Each row below holds a small network's activations on one input, seen along a few directions.
Each table varies a few parts of the input and shows all the possible inputs, shuffled.
A made-up example of a description, with smaller parts first: one of 6 places along a line, together with either a single point or one of 9 places around a ring or (one of 3 separate values, together with one of 8 places around a ring).
Shared parts are said once, and a part with two or three values counts as separate values.
In the rows, 128 means zero.

Other details of the inputs shift rows strongly along two fixed directions, in all tables alike. That doesn't count.

A family of inputs:
x1: [116 128 158 113 138 129 137 132 141 131 123 129 131 140 121 115 119]
x2: [108 125 141 134 129 122 129 127 132 110 125 130 130 137 119 111 128]
x3: [112 128 138 139 127 125 120 126 132 116 122 124 132 133 119 116 122]
x4: [162 150  89 143 128 148 128 127 112 149 138 143 126 113 151 143 153]
x5: [165 136  91 133 121 150 134 125 109 143 139 150 124 123 157 143 155]
x6: [154 142  82 163 120 146 122 121 108 130 136 145 129 118 147 133 156]
x7: [164 137  91 133 124 150 134 124 108 143 141 150 123 122 156 142 154]
x8: [164 141  93 139 126 154 129 124 111 148 138 147 126 121 157 145 148]
x9: [121 118 128 139 136 121 128 130 139 117 119 118 130 133 109 113 127]
x10: [115 114 143 125 129 129 129 124 136 112 117 126 130 144 120 111 124]
x11: [121 111 136 129 133 129 127 127 139 114 113 120 130 140 115 114 122]
x12: [161 149  89 144 127 148 130 128 112 148 141 142 127 115 152 142 153]
x13: [118 127 128 143 130 120 126 129 134 117 122 121 133 128 112 116 126]
x14: [119 139 151 117 137 128 127 134 140 134 122 124 127 133 119 121 119]
x15: [114 115 139 128 128 122 133 125 137 110 122 126 129 140 118 112 130]
x16: [115 133 150 121 141 127 142 135 143 131 130 131 135 139 116 111 129]
x17: [155 136  87 153 118 155 120 117 103 127 133 148 125 125 156 135 150]
x18: [116 135 155 120 140 130 135 135 144 134 125 128 132 137 119 113 119]
x19: [122 118 131 137 135 128 124 129 137 119 114 117 131 136 113 114 121]
x20: [118 142 146 120 140 125 132 136 141 133 126 125 131 131 116 117 127]
x21: [114 131 153 117 140 125 143 135 143 129 128 131 133 139 117 111 127]
x22: [117 137 154 120 139 131 133 135 143 134 123 125 131 137 118 115 120]
x23: [120 112 132 132 133 122 131 129 140 112 118 121 130 137 112 114 129]
x24: [104  93 116  98  77  46  88 117  95 121 156  75 114  62 131 220  73]
x25: [119 122 155 107 131 127 135 132 137 129 122 130 128 142 124 120 119]
x26: [167 136  94 131 123 156 130 122 107 146 136 150 122 125 159 143 148]
x27: [115 129 152 114 138 126 142 134 141 129 128 132 131 141 120 113 127]
x28: [116 128 157 110 136 131 137 133 140 131 123 131 129 143 123 115 119]
x29: [118 138 153 118 139 130 131 134 141 135 121 125 129 133 118 117 120]
x30: [110  90 108 120  79  62  82 112  95 109 139  77 115  74 125 204  75]
Description of these inputs: one of 2 separate values, together with either one of 6 places around a ring or one of 9 places along a line.
The inputs of x11 and x23 match in every part but the choice among 2 separate values. If x10 is changed in the same way as x11 into x23, which row does it become?
Answer: x15
Change only the place on the line of 9 in x28. List by row number the other rows that result.
Answer: x1, x8, x14, x18, x22, x25, x26, x29

A family of inputs:
x31: [185  79  60 158 112 135 115 112 100 117 115 120 118 112 139 155 122]
x32: [175 109  59 152 105 125 101 112 100 105 105 117 101 106 131 151 153]
x33: [130 163 178 128 176 200 174 133 149 162 128 182 145 180 143  65 144]
x34: [ 81  66 157  98 139  70 141 139 159 109 132  75 141 128  84 129  88]
x35: [ 71 121 204  54 126  89 111 129 142 108 119  90 105 127 112 147  81]
x36: [111 163 128 190 151 163 141 130 142  90 114 168 139 170 108  40 175]
x37: [ 69  85 193 113 106 100 108 114 142 109 112  98 138 138 112 136  60]
x38: [143 130 155 144 172 217 146 131 168 134  89 159 148 206 133  50 138]
x39: [162 141  85 101 115 121 129 128 118 145 155 129 107  99 165 179 164]
x40: [ 62 188 193 131 156  61  75 164 176 154 102  35 133  69  46 140  50]
x41: [163  81  57 169 119 143 108 109 105 107 131 119 125 115 150 155 121]
x42: [141 165  93 127  98 107 128 128  94 140 177 153 123  91 163 169 162]
x43: [167 118  98 103 120 159 121 117  95 159 150 136 117 114 183 181 110]
x44: [145 145 108 129 103 140 121 116  70 156 171 157 124 107 177 168 112]
x45: [178 123  83 120  95 145  87 113  98 129  93 125 102 118 153 166 140]
x46: [148  95  66 187 110 131 115 101  98 111 141 134 134 106 151 155 127]
x47: [148 138  95 131 104 115 141 128  95 156 188 157 138  99 167 170 134]
x48: [180 138  88  94 109 114 129 134 111 152 139 135 102  97 150 183 161]
x49: [125 153 158 168 147 198 146 132 141 130 112 179 154 193 135  49 137]
x50: [132 152 126 138 180 167 170 148 174 120 108 143 139 173  99  47 197]
x51: [153 175 170  97 173 191 159 145 153 152  88 171 113 177 125  64 168]
x52: [149 152  95 120 106 112 133 122 108 147 165 143 118  89 164 178 169]
x53: [115 202 171 132 159 183 154 140 129 139 128 188 131 169 138  57 167]
x54: [ 95  93 158  80 123  56 129 141 147 104 105  77 116 115  65 132 114]
x55: [105  66 159  88 133  68 145 145 147 118 116  81 132 126  74 131  86]
x56: [149 105  65 158 115 115 140 120 104 138 161 128 141  97 149 164 146]
x57: [142 118  64 165 105 110 135 126  88 130 171 140 144 100 146 156 140]
x58: [ 54 123 161 118 111  48 128 137 132  87 143  98 136 111  79 120 115]
x59: [144 138  90 148  89 144  88 102  95 119 122 133 117 110 166 164 144]
x60: [ 83  85 192  62 134  73 147 142 168 134 147  93 134 129 106 146  77]
x61: [160 126  80 132  98 152  80 108 101 116 113 120 109 121 167 166 140]
x62: [ 71 102 198  82 126  68 152 135 157 137 158 109 143 118 108 145  84]
x63: [190 111  89  98 117 126 145 135 113 169 150 139 119 107 158 183 133]
x64: [188  95  84 125 100 156 101 111  98 145 104 126 118 125 160 169 110]
x65: [ 76 161 193 145 165  78  93 158 181 172 112  41 154  86  52 139  15]
x66: [130 140 126 167 173 181 141 130 167  91  92 144 131 182 105  42 176]
x67: [101  91 203  51 125  96 129 133 138 138 113  98 116 132 105 146  54]
x68: [117 152 130 184 158 167 145 123 155  94 104 158 138 168 109  48 181]
x69: [119 138 136 197 164 175 158 132 147 105 122 175 156 181 112  37 150]
x70: [ 58 109 164 111 118  51 130 130 147  93 132  84 133 108  79 130 121]
x71: [144 160 109 116 105 137 112 110  85 144 146 145 107  95 175 176 146]
x72: [116 178 153 163 138 187 129 131 139 114 104 173 138 182 131  49 165]
The inputs of x47 and x42 match in every part but one. If x46 is changed in the same way as x47 into x42, which row does it become?
Answer: x68
The inputs of x37 and x59 match in every part but one. If x41 is changed in the same way as x37 into x59, which row does it become?
Answer: x66
Describe the family of inputs behind these rows.
Answer: one of 2 separate values, together with either a single point or (one of 4 places along a line, together with one of 5 places around a ring)
Change only the place on the ring of 5 in x47. List by row number the other rows that result.
Answer: x44, x49, x57, x69

A family of inputs:
x73: [175 111  83 107  89 134 119 109  82 147 146 143 112 106 182 196 129]
x74: [165 141 129 121 145 182 161 125 130 148 127 176 130 162 156 101 163]
x75: [173 121  73 117  90 130 122 112  85 147 159 146 118  98 185 195 144]
x76: [ 84 138 216  79 161 125 150 146 176 130 104 124 134 166  90  80 109]
x77: [171 147  70 127 106 126 110 124  94 157 159 128 114  80 171 196 142]
x78: [146 154 101 185 145 185 126 119 126 113 108 160 134 156 137  76 167]
x79: [ 78 155 211 105 165 119 158 153 175 144 126 123 146 150  87  77 107]
x80: [163 147 127 118 147 179 152 133 131 153 122 167 125 158 152 104 159]
x81: [ 93 106 159  81 106  62 121 131 122 125 150  99 120  99 116 168  93]
x82: [ 97 114 166  90 114  83 110 127 125 140 139  89 122  96 119 173  69]
x83: [ 91 130 160  92 109  64 118 136 126 137 149  90 126  90 111 172  85]
x84: [150 179 123 145 158 168 152 143 134 166 141 162 141 137 142 106 153]
x85: [157 105  58 160  85 138  92 101  75 103 134 134 118 109 167 167 138]
x86: [141 141  98 184 140 181 139 118 126 104 117 169 137 161 140  77 178]
x87: [155 135  49 186  97 110  95 117  88 121 141 118 124  79 138 169 142]
x88: [165 171 122 133 155 179 147 136 135 166 128 159 131 142 147 109 155]
x89: [174 112  82 108  92 134 116 115  83 146 147 141 109 103 180 196 130]
x90: [ 86 133 217  87 167 131 161 146 176 131 108 129 133 171  90  71 117]
x91: [174 139  76 129 109 137 105 118  85 166 154 131 118  84 175 200 117]
x92: [174 140  78 119  98 132 105 119  87 164 148 127 113  87 171 200 122]
x93: [147 116  50 175  87 122 102 106  75 101 150 134 122  96 157 164 149]
x94: [101  89 166  72 102  79 119 122 120 119 137 102 113 111 126 173  81]
x95: [ 93  62 136 113  93  79 100 111 119  80 120  88 121 125 110 149  85]
x96: [157 177 122 138 152 172 150 140 140 165 134 159 137 140 147 107 163]
x97: [ 93 107 176 134 156 125 131 138 177  97  86 100 142 167  69  65 110]
x98: [ 89 143 213  85 162 128 148 151 177 133 107 121 132 165  89  80 105]
x99: [158 164 129 133 153 182 139 138 132 167 126 159 134 147 149 112 137]
x100: [147 137 102 178 139 189 136 118 123 106 111 168 135 165 143  75 171]
x101: [101 115 161  80 113  77 110 130 128 129 135  87 112  98 116 175  79]
x102: [103  63 129 118 105  77 101 121 126  90 107  76 123 114  99 151  81]
x103: [ 92  87 127 135 108  66  97 122 134  93 119  69 128 100  89 156  89]
x104: [ 73  99 175 137 151 112 152 132 170  79 112 123 144 174  76  55 127]
x105: [ 77 143 213  93 164 114 167 152 175 132 122 131 140 161  83  71 125]
x106: [148 158  95 196 149 170 131 130 140 125 111 152 140 143 122  81 170]
x107: [101  96 163  75 108  77 116 123 122 123 135  97 112 107 123 170  84]
x108: [ 79 139 215  90 163 122 163 150 179 132 115 128 138 166  90  73 125]
x109: [ 83 101 166 141 162 110 152 141 175  89 102 110 146 162  64  57 123]
x110: [102  64 127 123 106  75 104 119 126  89 110  75 121 111  98 153  82]
x111: [158 123  83 179 152 171 146 131 140 117 108 149 139 154 124  81 172]
x112: [163 155 126 122 150 182 152 136 132 157 120 165 126 156 149 104 163]
x113: [151 123  88 176 145 177 147 119 135 108 119 163 138 165 137  79 180]
x114: [ 90 121 165  93 109  75 111 132 128 140 146  88 126  91 120 174  76]
x115: [166 146  75 135 106 129 106 124  90 165 161 131 123  80 175 200 124]
x116: [ 73 104 140 140  96  70  90 113 118  82 125  87 123 103 105 150  90]
x117: [158 153 124 128 144 169 168 134 130 149 141 179 138 154 150  99 172]
x118: [158 153 119 128 146 166 164 137 129 149 144 175 133 149 147 101 173]
x119: [165 136  89 179 154 177 133 127 141 123 101 139 137 151 121  86 165]
x120: [154 170 121 129 155 170 152 137 140 156 131 162 133 143 146 103 174]
x121: [ 91 126 156  88 113  62 118 138 128 130 149  89 119  89 108 171  88]
x122: [160 150  98 183 148 179 124 127 136 127 101 152 137 152 126  80 161]
x123: [159 155  95 190 150 179 127 127 136 126 102 152 137 147 125  79 165]
x124: [164 145  69 123 104 114 116 122  87 155 163 132 117  76 165 194 146]
x125: [ 85  92 177 132 146 126 141 128 165  83  99 119 137 179  87  62 116]
x126: [ 71 108 137 142  97  62  94 118 114  82 131  86 125 100  99 147  93]
x127: [ 93 102 163  77 105  69 117 129 127 124 141  97 118 104 123 170  91]
x128: [155 145  87 187 157 162 141 135 144 121 116 142 142 145 111  80 174]
x129: [ 97 109 162  76 111  75 111 126 126 127 133  91 115  98 117 175  84]
x130: [156 120  56 166  87 132  82 102  76 110 131 125 116  99 162 171 131]
x131: [ 86 141 216  94 161 133 144 148 172 144 111 122 139 162  95  82  92]
x132: [171 123  72 118  94 129 119 117  85 147 161 144 115  95 182 193 146]
The inputs of x131 and x82 match in every part but one. If x112 is changed in the same way as x131 into x82, which row does it become?
Answer: x90
The inputs of x123 and x122 match in every part but one. If x88 is changed in the same way as x123 into x122, which row does it become?
Answer: x92
Describe the family of inputs behind these rows.
Answer: one of 4 places along a line, together with either one of 6 places around a ring or one of 9 places along a line
Change only the place on the ring of 6 in x104. List by row number the other rows that result.
Answer: x87, x93, x109, x126, x128
Change only the place on the ring of 6 in x130. List by row number the other rows that result.
Answer: x85, x95, x97, x102, x122
Start at x84 and move only the place on the line of 9, one step at a time. The first step leads to x79. Which rows follow, in order?
Answer: x83, x121, x124, x105, x81, x118, x117
Start at x121 and move only the place on the line of 4, one step at a time. The first step leads to x77. Which rows follow, in order?
Answer: x101, x98

A family of inputs:
x133: [101 123 126 100  87  68 107 118  94 122 167 106 115  78 144 195 106]
x134: [174 155  69 137 127 149 148 129 101 154 163 162 124 108 171 150 180]
x135: [ 78  77 167 107 100  86 111 116 125  93 130 102 131 131 115 141  76]
x136: [125 100 108 130  92 114 119 106  93 104 142 136 121 119 150 153 129]
x137: [119 109 145 127 142 143 164 128 143 110 121 154 137 169 119  82 151]
x138: [144  82  76 119  67  93  82  99  74 104 137 106 101  85 163 212 107]
x139: [134 126 145 116 152 153 143 135 156 124  98 132 125 163 112  86 146]
x140: [ 82 114 191  97 133 112 119 131 157 101  93 105 122 155  95  99 104]
x141: [168 126  99 131 135 154 123 127 120 145 118 127 123 125 139 139 129]
x142: [122 160 170 133 159 160 138 140 154 154 115 138 139 150 120  91 113]
x143: [ 84 136 202  89 154 101 146 149 173 140 122 106 138 137  86 108 100]
x144: [117 114 127  89  96  64 115 131 108 139 157  98 116  79 129 196  99]
x145: [161 181  49 228 142 169 113 128 116 127 125 149 143 117 132  98 182]
x146: [183 162  94 159 151 205 131 127 119 153 110 165 127 151 155 104 160]
x147: [134 173 115 210 188 175 158 149 175 122 103 147 157 162  84  28 183]
x148: [129 153 123 115 112 113 122 131 111 145 151 135 122 105 143 157 131]
x149: [178 173  77 145 121 160 119 124 100 168 150 152 123 102 173 167 156]
x150: [ 94  86 179  96 136 106 138 130 161  94 103 111 126 160  92  97 109]
x151: [ 84  80 182 106 135 106 145 130 157 100 120 113 140 161  97  98  94]
x152: [150 129 116 124 130 127 121 133 123 161 135 116 129 104 138 162 105]
The inputs of x147 and x145 match in every part but one. If x137 is changed in the same way as x147 into x145, which row does it become?
Answer: x136
Describe the family of inputs behind these rows.
Answer: one of 2 separate values, together with either a single point or one of 9 places along a line
Change only the choice among 2 separate values in x146. List by row number the other rows that result.
Answer: x141
